A small network was shown many inputs. Here are its activations along a few directions, one row for each input.
Each table varies a few parts of the input and shows all the possible inputs, shuffled.
Descriptions start from the smaller parts, as in this example, which fits no table here: values(3) and (point or ring(9) or (line(4) and ring(8))).
Shared parts are said once, and a part with two or three values counts as separate values.
(in the rows, 128 means zero)

Other details of the inputs vary at random and push rows far along three fixed directions, the same in every table; ignore that.

A family of inputs:
r1: [123 162 158 114 177  94 126 108 146 108 156]
r2: [142 145 137 129 124 126 118 134 148 101 124]
r3: [159 154 154 148  95 139 107 122 151  89 125]
r4: [111 145 148 108 149 119 148  87 138 129 144]
r5: [105 129 136  91 129 107 149 112 151 121 141]
r6: [155 123 137 163 111 124 118 135 109 119 118]
r7: [157 123 134 157 114 139 117 118 120 122 101]
r8: [146 114  81 135  94 149 115 144 118 145  99]
r9: [ 99 136 148 105 143 119 159 113 136 115 150]
r10: [158 157 136 156  93 147 127 140 137  94 130]
r11: [158 150 160 150  94 137 113 119 148  90 124]
r12: [160 132 163 150 140 133  93 129 136  88 108]
r13: [110 147 149 106 154 109 160 120 141 110 147]
r14: [138 188 160 127 134 107 126 103 157 101 167]
r15: [110 143 104  96 101 114 182 104 141 152 148]
r16: [145 121 162 161 173 146 105 118  99 113 102]
r17: [107  97  85 106 158 136 140 141  97 158 113]
r18: [149 135 136 145 119 147  99 141 131  98 115]
r19: [164 125 181 197 131 143  94 164 175 153 138]
r20: [121 115  99 125  56 141 151 136 129 132 126]
r21: [ 97  85 119 108 157 124 146 143 102 135 114]
r22: [124  95  89 122 124 142 120 166 108 133 103]
r23: [146 151 139 139  85 106 139 110 144 120 145]
r24: [139 181 146 134 115 129 153  99 147 114 150]
r25: [ 93 120  92  87  85 109 153 117 132 160 155]
r26: [156 148  83 136  67 144 135 137 136 138 119]
r27: [139  96 151 150 149 134 107 139 108 107  96]
r28: [111 147 166 118 152 100 136  94 136 118 157]
r29: [144 112  87 148  91 133 124 160 101 140 117]
r30: [110 142 108 101 128 118 171 112 132 146 144]
r31: [156 132 159 147 170 132  91 109 126 107 102]
r32: [113 146 130  98 148  97 131 114 144 128 154]
r33: [109 115 129 118 198 137 123 127  98 134 117]
r34: [ 99  90  95 100 151 139 120 122 105 157 111]
r35: [161 129 142 152 126 137 103 115 125 116 100]
r36: [110 139 117  94  99  93 153 104 150 141 158]
r37: [144 174 132 131 122 136 128 109 147 115 140]
r38: [ 93  82  96 104 143 123 112 137  97 157 122]
r39: [125  93  96 141 120 127 127 155  89 146 113]
r40: [109 105 139 112 180 131 112 108 110 137 112]
r41: [139 123 135 154 151 134 101 145  96 119 120]
r42: [133  94 173 168 166 154 103 179 166 158 119]
r43: [ 89  74 125 123 181 148 134 164 152 214 127]
r44: [130 104 102 140 122 137  94 148 101 135 114]
r45: [111 109 138 113 192 125 126 146 108 117 118]
r46: [108 154 148  98 164 119 137 120 146 107 150]
r47: [103 145 101  87 125 126 146 111 141 148 143]
r48: [130 100 134 153 141 133 109 140  86 130 113]
r49: [140 134  77 148  27 138 151 147 118 145 138]
r50: [141 135  90 142  37 152 154 152 128 126 130]
r51: [108 135 119  94 123  95 139 111 144 138 151]
Each input here is: values(3) and (point or (values(2) and ring(8))).
- The inputs of r50 and r24 match in every part but the values(3) part. If r27 is changed in the same way as r50 into r24, which row does it become? => r7
- The inputs of r3 and r34 match in every part but the values(3) part. If r45 is changed in the same way as r3 into r34, which row does it become? => r17
- Change only the values(2) part in r13. List by row number the other rows that result. => r50
- Change only the values(3) part in r40. List by row number the other rows that result. => r11, r25

A family of inputs:
r52: [136 128 111 123  59  98 145 111 157 161 139]
r53: [152 170 176 140 178 101 154  92 150 117 142]
r54: [ 84 108 122  75 145 123 163 131 144 127 129]
r55: [134 184 189 149 174 122 146  90 139 120 162]
r56: [134 164  82 116  77 141 134 122 156 158 151]
r57: [123 104  77 134  65 181 132 138 120 167 106]
r58: [106 130 139 103 165  94 175 134 132 119 145]
r59: [ 99 128 136 123 154 122 160 144 109 125 145]
r60: [167 113  85 159 116 147  86 156 120 151  77]
r61: [146 166 110 136  79 118 180 114 151 150 148]
r62: [124 118 104 119  64 113 140 117 139 172 145]
r63: [105 102  94  89 165 115 122 161 124 134 117]
r64: [136 161 178 133 170 100 156 120 142  87 154]
r65: [ 98 139 151 136 164 125 151 137 111 115 150]
r66: [ 93 119 131  86 143 130 154 127 144 117 134]
r67: [130 165 201 137 164 142 118 109 155  70 140]
r68: [183 118 126 170  99 164 100 133 136 123  73]
r69: [135 137  98 120  62 160 149 116 152 152 127]
r70: [152  88  94 154  99 172 109 146 115 149  70]
r71: [119  67 140 148 169 133  77 133  85 161 103]
r72: [112 156 202 135 153  99 116 104 150  89 175]
r73: [166 165 166 179  68 131 103 100 154 123 151]
r74: [128  82 109 122 183 136  87 176  99 120  97]
r75: [133 171  82 106  78 127 145 115 169 157 156]
r76: [173 144 138 190 109 155 122 134 111 131 114]
r77: [ 84  96 130  88 134  84 146 133 132 139 151]
r78: [140 139  93 132  78 133 174 127 129 167 144]
r79: [172 140 110 178 108 173  72 144 118 138 106]
r80: [111  86 124 101 151 135 135 148 124 119  98]
r81: [171 170 147 157  81 155 124 105 170 114 117]
r82: [119  71 162 157 170 126  78 156  87 114 111]
r83: [104 103 129 106 142  95 131 110 132 165 137]
r84: [ 95  87 117 106 145 155 130 151 110 127 110]
r85: [212 165 115 190  85 141  74  61  69  48  82]
r86: [ 88 142 112  81 150 117 142 137 142 131 161]
r87: [111  94  92  92 151 120 101 120  12  90  74]
r88: [103 146 129 102 156 130 121 139 136 116 157]
r89: [ 84  93 103 106 157 120 167 157  95 146 135]
r90: [142 161  80 112  79 127 139 125 163 159 138]
r91: [ 77  99 131  93 134  90 143 131 130 138 155]
r92: [151 180 184 133 177 117 100 123 158  73 148]
r93: [147  79 176 159 176 107  76 150 104  97 100]
- Describe the family of inputs behind these rows. => values(2) and (point or (values(4) and line(5)))
- The inputs of r89 and r78 match in every part but the values(2) part. If r92 is changed in the same way as r89 into r78, which row does it become? => r75
- The inputs of r65 and r55 match in every part but the values(2) part. If r87 is changed in the same way as r65 into r55, which row does it become? => r85
- Change only the values(2) part in r81. List by row number the other rows that result. => r66
- Start at r63 and move only the line(5) part, one step at a time. The first step leads to r74. Which rows follow, in order? => r92, r86, r88
- Change only the values(4) part in r58. List by row number the other rows that result. => r63, r80, r93
